Each row has a name. Each question is about the rows just above it.

lop: [123 162  89 167 131 127 121 118 138 118 140 134]
Nafo: [116 156  60 157 144 149 107 124 113  99 127 157]
gabo: [129 183  63 216 133 145  92 130 131  96 137 120]
Pas: [129 166  74 193 134 149  94 135 122  98 129 123]
The row named Nafo: => [116 156  60 157 144 149 107 124 113  99 127 157]
What comes right after [107] in the named rows? => [124]

Gatag: [205 213 214  93  41 144 141 112 107  39 200  70 159  44 113]
nep: [185 178 177 185 155 133 156 179 121 209  72  68  99 126 142]
rubi: [ 48  58  58 105  97  92  60  95 178 118 123  60 187  93  72]
Nem: [151 147 147  80 148  46 209 215  63 169  46 147  90 140  68]
valir: [206 204 204 104  93 169 176 124  94  61 191 180  86 109 159]
vagul: [204 210 211 111  57 159 127 109  69  61 204  71 186  53 104]
Shift each entry of [94] by +1 times 1: => [95]
The row named nep: => [185 178 177 185 155 133 156 179 121 209  72  68  99 126 142]
What comes right after [69] in the named rows? => [61]
The row named Gatag: => [205 213 214  93  41 144 141 112 107  39 200  70 159  44 113]

Sarev: [136 183 135  80]
pana: [ 99  80 125 143]
zifu: [151 155 152 140]
What comes right after [151] in the named rows? => [155]
The entry that follows [152]: => [140]
The row named zifu: => [151 155 152 140]
Move every entry of [136 183] by +1 step of 1. => [137 184]
What comes right after [155] in the named rows? => [152]

Guba: [ 62 164 198  79]
sor: [110 170 154 110]
tak: [137 164 129 120]
Ruram: [141 142 104  65]
roso: [ 84  78 104  65]
Teg: [136 165  94  96]
sedes: [168 191 150 125]
What comes right after [170] in the named rows? => [154]
What comes right after [141] in the named rows? => [142]

piv: [117 126 151 101 102 138 124 122 151 119 122 142 111 135 117 179 141 111
 111 111 124 130 133 116 108 141]
bir: [133 141 124 113 118 104 117 141 123 139 139 111 117 112 138 161 106 116
 117 117 106 126 128 129 120 105]
rad: [ 86 101  91 144 136 116 180 104  92 107 174 117 123 112 108 169 109 127
 123 123 144 180 117 165 170  98]
patep: [126 145 137 107 109 135 153 140 137 138 131 142  87 121 135 161 135  88
  87  88 125 157 123 116 118 127]
sugim: [124 124 192 104  98 199 160 113 192 111 126 204  72 137 106 136 199  74
  73  73 130 158 100 114 122 184]
Move every entry of [124 130 133] by +1 step of 1. => [125 131 134]
Shift each entry of [117 106] by +1 times 1: => [118 107]
What comes right after [128] in the named rows? => [129]
[104  98] with +1 step of 1 on every entry: => [105  99]
[169 109] with +1 step of 1 on every entry: => [170 110]
Where do [126 145 137 107 109 135 153 140 137 138 131 142  87 121 135 161 135  88
  87  88 125 157 123 116 118 127] appear? => patep
The entry that follows [158]: => [100]

miv: [140  62  53  84 105 119  97 164 122  54 153 130  66 197 192 115 168 138
  66 144 132  99 164 126 149  76 103 165 164 164 167 148 129 151 177 102
 191  90  80 115 126 143]
Nufim: [141 119 161 210  98 146 197  88 137 178 127  89 183  61  56 163 148  79
 183  75 141 175  83 144  70 195 168  88  83  83 132 167 133 122 104 170
 127 111 199  76 185  84]
Negi: [ 83  51  78 129  71  77 134 147  61  90 216 101 101 191 179 118 141 110
 101 115 210 118 148  76 120 144 110 148 148 148  98 135  68 208 216  91
 148  59 142  97 131 215]
bived: [115 170 165 100 184 118 125 188 155 160 138  74 122 107 108  65  65  83
 121  84 148  71 187 129  88 167  73 188 186 186 107  83 162 157 118  92
  52 182 157 101  98 141]
butup: [110 184 130  59 205 108  89 171 150  97 119 158  68 138 151  56  81 167
  68 167 118  51 175 118 170 112  58 170 174 175 111  85 157 123 117  74
  79 196 104 180  84 119]
goz: [ 74 139 190 131 102  92  99  88  67 193 151 183 181 159 165 153  91 182
 180 181 148 160  95  77 180 107 155  88  94  95  54  87  61 144 148 136
  89 106 103 182  92 151]
nol: [141 119 161 210  98 146 197  88 137 178 127  89 183  61  56 163 148  79
 183  75 141 175  83 144  70 195 168  88  83  83 132 167 133 122 104 161
 127 111 199  76 185 131]
supa: [204 115 140 129 126 210  99 157 182 159  77  70 172  94  87 184 124  64
 173  63  75 171 154 202  63  80 188 158 154 153 188 119 172  93  89 206
 137 125  84  66 114  77]
kigu: [105 136 170  78 126 120  52 149  96 171 125 162 157 185 187 146  70 166
 157 167 112 141 154 106 170  57 148 149 154 154  86  60  90 134 144 146
  86 121  52 170  55 122]
sulig: [196 118 155 139 118 206  97 151  76 173  91  70 185  90  82 193 116  64
 185  63  88 184 150 194  62  80 196 152 150 150 169 111 152 106  98 210
 126 117  82  67 109  90]
The row named kigu: => [105 136 170  78 126 120  52 149  96 171 125 162 157 185 187 146  70 166
 157 167 112 141 154 106 170  57 148 149 154 154  86  60  90 134 144 146
  86 121  52 170  55 122]
The row named Nufim: => [141 119 161 210  98 146 197  88 137 178 127  89 183  61  56 163 148  79
 183  75 141 175  83 144  70 195 168  88  83  83 132 167 133 122 104 170
 127 111 199  76 185  84]
[ 83  51  78 129  71  77 134 147  61  90 216 101 101 191 179 118 141 110
 101 115 210 118 148  76 120 144 110 148 148 148  98 135  68 208 216  91
 148  59 142  97 131 215] is in which row? => Negi
Shift each entry of [174] by -1 times 1: => [173]
What comes right after [116] in the named rows? => [64]

pubup: [120 148 130  86 111 132 117 135]
tobu: [ 87 116 151 135 132 156 127 106]
leve: [134 123 157 116  89 130 106 180]
nikef: [181 164 115 113 134 123 141 136]
pape: [150 191 128  72 105 140 110 110]
Nuki: [107 124 182 126  99 134 111 148]
Vuz: [129  73 110 196 156 100 145 133]
zapog: [135 115  92 148 198 124 189 112]
soniv: [122 158 167  90 120 176 134 139]
lupi: [135 110 101 153 196 128 190 120]
Kab: [140 120 165 125  98 139 118 184]
The row named zapog: => [135 115  92 148 198 124 189 112]
The entry that follows [129]: => [73]
[134 123 157] with +1 step of 1 on every entry: => [135 124 158]
[89] with +1 step of 1 on every entry: => [90]

